These are the activations of a small neural network, seen along a few directions. Each row is one input.
In each table, some parts of the input vary, and every possible input appears once, in random order.
Descriptions start from the smaller parts, as in this example, which fits no table here: one of 4 places along a line, together with either a single point or one of 9 places along a line or (one of 3 separate values, together with one of 8 places around a ring).
Shared parts are said once, and a part with two or three values counts as separate values.
(in the rows, 128 means zero)

Other details of the inputs shift rows strongly along two fixed directions, in all tables alike. That doesn't count.

Table:
R1: [143 133 108 123 136 117 110  73 151 174 132]
R2: [155 147 108 124 135 113 106  73 171 172 129]
R3: [131 133 123  92 119 106 129 207 135 109 137]
R4: [103 112 146 156 119 154 134 120  83  95 107]
R5: [121 138 138 104 121  91 119 202 150 111 120]
R6: [111 127 122  94 108 109 116 206 142 117 129]
R7: [120 135 132  89 122  97 131 209 137 128 132]
R8: [121 125 153 165 138 144 147 112  80 102 109]
R9: [116 128 129  88 105 107 114 206 148 115 127]
R10: [151 140 107 134 138 113 109  77 156 170 132]
R11: [152 137 108 110 122 134 125  73 146 159 138]
R12: [159 151 104 128 139 118 120  74 153 175 139]
R13: [120 132 136  90 121  97 118 194 154 129 122]
R14: [154 144 101 125 122 126 104  72 167 162 135]
R15: [105 111 143 150 130 161 153 127  64  93 114]
R16: [ 90  90 172 199 158 180 151  95  81  83 129]
R17: [103 112 148 160 140 146 136 114  79 111 104]
R18: [122 119 146 172 146 148 144 109  71 112 115]
R19: [152 140 104 113 118 132 127  64 152 160 137]
R20: [124 137 127  99 106 101 115 203 154 108 128]
R21: [108 119 148 153 132 140 135 112  95 111 105]
R22: [125 113 128  95 122 124 147 207 178 107 165]
R23: [143 120 104 134 130 146 118  65 194 159 168]
R24: [149 144 105 131 139 113 108  73 160 169 130]
R25: [ 96 108 160 179 140 172 161 137  31  61 102]
R26: [117 124 122  94 108 106 114 204 144 121 132]
R27: [100  91 169 201 158 186 168  88  72  86 135]
R28: [153 141 115 119 130 125 125  71 149 173 133]
R29: [132 142 136 100 123  99 128 205 144 120 128]
R30: [153 134  99 111 126 131 123  71 146 168 144]
R31: [123 129 123 103 113 103 111 208 144 114 133]
R32: [149 137 107 123 136 123 123  68 141 178 138]
R33: [122 121 144 154 133 156 146 115  80  93 113]
R34: [156 145 106 127 126 132 126  59 147 152 135]
R35: [122 133 141 100 118 104 136 188 132 119 124]
R36: [107 116 142 168 130 154 133 126  77  92 109]
Description of these inputs: one of 4 separate values, together with either a single point or (one of 2 separate values, together with one of 4 places along a line).
The inputs of R23 and R27 match in every part but the choice among 4 separate values. If R26 is changed in the same way as R23 into R27, which row does it become?
> R32
Change only the choice among 2 separate values in R26. List by row number the other rows that result.
> R31
Change only the choice among 4 separate values in R11. List by row number the other rows that result.
> R9, R13, R28

Table:
R37: [112 129 144 126 121 119 131 180  88 102 104]
R38: [137 131 120 113 126 124 128 129 150 138 141]
R39: [139 137 113 102 124 108 113 140 176 151 144]
R40: [124 123 131 130 127 136 133 131 126 119 131]
R41: [140 134 120 163 137 147 125  28  92 152 107]
R42: [149 141 104  95 121 110 117 127 180 159 152]
R43: [129 122 133 153 140 147 136  85 114 130 128]
R44: [147 140 105  95 119 108 113 130 184 158 150]
R45: [119 118 134 138 128 141 133 128 116 114 127]
R46: [109 118 147 128 129 126 138 187 112  96 125]
R47: [112 130 144 126 123 119 130 181  90 100 102]
R48: [123 122 135 136 131 130 130 135 127 120 129]
R49: [123 119 135 159 138 150 135  85 109 125 124]
What do these inputs look like to the network?
> either one of 3 separate values or (one of 2 separate values, together with one of 5 places along a line)
Change only the choice among 2 separate values in R44. List by row number the other rows that result.
> R48
A walk changes only the place on the line of 5. It starts at R43 and steps to R46. List the rest of the walk in order.
> R49, R48, R39
